Small tables with named rows and columns. After each table, cells are looked up by row and column.

sokere
columns: bozalu, pokup, tul, lezi, gagolo, nirese
datas: [0.1, 0.1, 0.1, 0.2, 0.4, 0.1]
visege: [0.0, 0.0, 0.0, 0.0, 0.2, 0.0]
rulugar: [0.0, 0.1, 0.0, 0.2, 0.2, 0.0]
teg: [0.1, 0.0, 0.1, 0.3, 0.9, 0.0]
suv: [0.1, 0.1, 0.1, 0.0, 0.2, 0.1]
mok: [0.3, 0.1, 0.0, 0.1, 0.2, 0.0]
gasado: [0.2, 0.1, 0.1, 0.3, 0.1, 0.0]
lavasat: [0.0, 0.1, 0.1, 0.2, 0.9, 0.0]
nima: [0.4, 0.1, 0.3, 0.1, 0.1, 0.0]

gasado, nirese -> 0.0
suv, bozalu -> 0.1
datas, lezi -> 0.2
nima, tul -> 0.3
datas, gagolo -> 0.4
visege, bozalu -> 0.0
gasado, tul -> 0.1
mok, pokup -> 0.1
nima, pokup -> 0.1
datas, pokup -> 0.1
suv, lezi -> 0.0
lavasat, pokup -> 0.1
visege, pokup -> 0.0
mok, bozalu -> 0.3
rulugar, lezi -> 0.2
mok, gagolo -> 0.2
gasado, gagolo -> 0.1
rulugar, bozalu -> 0.0
datas, bozalu -> 0.1

Table dufe
,dup,bor
pon,85,56
lev,85,67
gub,211,69
tal,200,48

gub, bor => 69
lev, bor => 67
lev, dup => 85
tal, bor => 48
gub, dup => 211
pon, dup => 85
pon, bor => 56
tal, dup => 200

vam
         tuk  nulika  luz
namife    16      58   78
legaset   67      90   91
lukabi    23      62   98

What is the luz of legaset in vam? 91
What is the nulika of lukabi in vam? 62
What is the nulika of namife in vam? 58
What is the nulika of legaset in vam? 90
What is the tuk of lukabi in vam? 23
What is the luz of namife in vam? 78
What is the luz of lukabi in vam? 98
What is the tuk of legaset in vam? 67

kizale =
|  | gelika | pogavu | vutese | lubaz | moga |
|---|---|---|---|---|---|
| senako | 846 | 512 | 536 | 485 | 500 |
| raku | 492 | 548 | 557 | 472 | 446 |
| vezoz | 678 | 433 | 461 | 521 | 550 |
| fepa | 433 | 542 | 510 | 504 | 551 |
| ditosam | 540 | 550 | 474 | 518 | 530 |
| gazunuv | 495 | 582 | 468 | 579 | 548 |
| lat | 564 | 478 | 551 | 508 | 546 |
| nez | 154 | 513 | 510 | 516 | 519 |
| kufoni | 534 | 517 | 491 | 512 | 522 |
| nuzeza | 596 | 544 | 476 | 561 | 465 |
| redina | 283 | 530 | 427 | 504 | 553 |
| diriran | 331 | 500 | 591 | 530 | 529 |

What is the gelika of diriran in kizale?
331
What is the vutese of lat in kizale?
551
What is the moga of redina in kizale?
553
What is the moga of lat in kizale?
546
What is the gelika of nez in kizale?
154
What is the pogavu of senako in kizale?
512
What is the pogavu of raku in kizale?
548
What is the lubaz of senako in kizale?
485
What is the vutese of nez in kizale?
510
Row with the largest pogavu: gazunuv

Table simeru
,dabo,taber,nule,redazo,nov,tuz,dama
zano,75,112,148,114,91,94,114
punu,146,118,131,116,154,131,170
kal,172,151,181,166,180,213,146
vav,131,138,131,118,131,118,128
kofogin,88,131,83,127,32,134,72
mep,79,100,131,108,129,131,154
vasi,131,193,131,102,131,131,131
kalo,114,131,131,123,195,73,219
girage,157,131,114,117,131,111,169
dag,109,138,86,119,58,113,59
napano,147,195,24,114,86,116,29
ziz,132,137,131,131,149,151,143
vos,136,131,135,112,160,86,115
totin,131,165,131,136,185,131,134

zano, taber -> 112
vasi, nov -> 131
vos, tuz -> 86
kal, taber -> 151
vav, dama -> 128
vasi, dama -> 131
punu, nov -> 154
girage, redazo -> 117
totin, dabo -> 131
kalo, tuz -> 73
girage, nov -> 131
kal, dama -> 146
vav, dabo -> 131
zano, dama -> 114
mep, tuz -> 131
totin, taber -> 165
kofogin, taber -> 131
kofogin, nov -> 32
zano, tuz -> 94

Table kavaruz
,pul,boze,big,toku,zuk,sutep,sidodu,paf
pobep,143,191,125,198,178,162,177,128
let,103,153,143,156,166,171,167,141
nazanik,75,165,129,177,184,199,188,132
lobuv,52,100,192,107,105,114,104,215
vig,38,97,135,147,104,86,98,217
marebed,123,181,127,184,173,160,171,126
vifadam,104,187,86,208,207,234,207,113
deg,119,143,151,140,148,142,148,150
rarimun,136,174,131,167,178,183,182,128
girek,45,118,170,115,122,122,122,179

girek, paf => 179
deg, sidodu => 148
vig, boze => 97
let, paf => 141
let, boze => 153
marebed, boze => 181
vifadam, big => 86
pobep, paf => 128
rarimun, big => 131
nazanik, big => 129
lobuv, big => 192
let, zuk => 166
vifadam, sidodu => 207
nazanik, pul => 75
vig, sidodu => 98
vig, toku => 147
deg, big => 151
pobep, zuk => 178
Which row has the largest paf? vig

